Here are a small network's activations along a few directions, averaged over the inputs that share one value of a field.
Related values have similar rows: they may be neighbours, one step apart, or belong to one group.

Other fields shift rows strongly along one fixed direction, in all tables alike. That doesn't count.

ZULI, 11 values:
zan: [-13 -14 -59 -34  13 -26 -29 -83  16  26]
tubo: [  7  21  41  25  -8   9 -11  40  -2 -24]
kibik: [  5  18  25  18  -1  13   8  24  -1 -18]
gebov: [  5  14  48  27 -14  21  14  55  -7 -19]
legiz: [ 21 -19  49  23 -21  25  61 112 -23 -21]
valu: [ -4  -2 -25 -10  10 -10 -15 -44   7  11]
geli: [ -4  -3   8   2  -2   0   7  -4   0 -10]
zed: [-11  -9 -37 -25  10 -11 -17 -46   3  22]
dapu: [  3 -18 -36 -23   5 -17  -2 -33   0  17]
puzap: [  1 -16   0  -1  -8   8  27  26  -9   5]
mos: [ -9  29 -15  -2  16 -11 -42 -47  16  11]
The values of ZULI form 5 separate groups.
Which other values are in the same group as mos? Give them in the order they are listed. -> tubo
Which other values are in the same group as kibik? Give them in the order they are listed. -> gebov
Which other values are in the same group as dapu? Give them in the order they are listed. -> legiz, puzap
Which other values are in the same group as geli? Give them in the order they are listed. -> valu

ZAG, 11 values:
dovez: [  6  21  16   7 -10   5 -12   8  -6   6]
zuru: [ 16 -34  53  26 -19  27  64 120 -23 -30]
futip: [-10  19 -17  -9   7 -14 -17 -40   4  16]
loda: [ -2  -8  -3   5   8  -5  -7  -8   3 -10]
kolu: [ -7   6 -13 -12   4  -7  -6 -21   3   6]
vezep: [ -9 -15 -55 -31  12 -21 -13 -60   5  28]
nuf: [  4  33  26  10  -7   4 -10  15  -3  -1]
dufa: [  6  -8   7   2 -15   9  19  24  -3   2]
tize: [  6   2 -39 -27   0 -16 -13 -57  -1  42]
lal: [ -6  -8  -4   9  13   7 -10 -14   9 -16]
sif: [ -4  -7  28  20   7  11   4  35  10 -43]
The values of ZAG form a tree with 2 forks.
Name the neighbours of dufa, in listed order. -> kolu, vezep, tize
Name the neighbours of nuf, in listed order. -> dovez
Name the neighbours of lal, in listed order. -> loda, sif

BITOK, 11 values:
farid: [ -9 -23 -15  -5   4  -6   2 -16   0   0]
tupe: [  2 -18   3   6   0   5  15  21   1  -8]
bugup: [ -4  15 -18 -11   4 -15 -17 -44   7  20]
dusav: [  8 -10 -20 -12  -5  -1  13  -6  -7  12]
tudel: [ 21  27  80  46 -24  36  35 106 -19 -31]
bekub: [  0 -13 -28 -21   3  -9  -1 -28  -2  29]
fori: [ -5   6  -1  -3   3  -5 -16  -8  -2   9]
sagi: [-18  -1 -37 -15  24 -21 -42 -78  20  -4]
marik: [-10   2 -20  -9  19 -14 -26 -47  15  -4]
mub: [ 22 -14  52  20 -29  29  59 116 -21 -24]
bisu: [ -6  28   4   5   2   2 -22 -15   8   2]
The values of BITOK form 5 separate groups.
Which other values are in the same group as bisu? Give them in the order they are listed. -> tudel
Which other values are in the same group as bekub? Give them in the order they are listed. -> dusav, mub
Which other values are in the same group as fori? Give them in the order they are listed. -> bugup
Which other values are in the same group as tupe? Give them in the order they are listed. -> farid
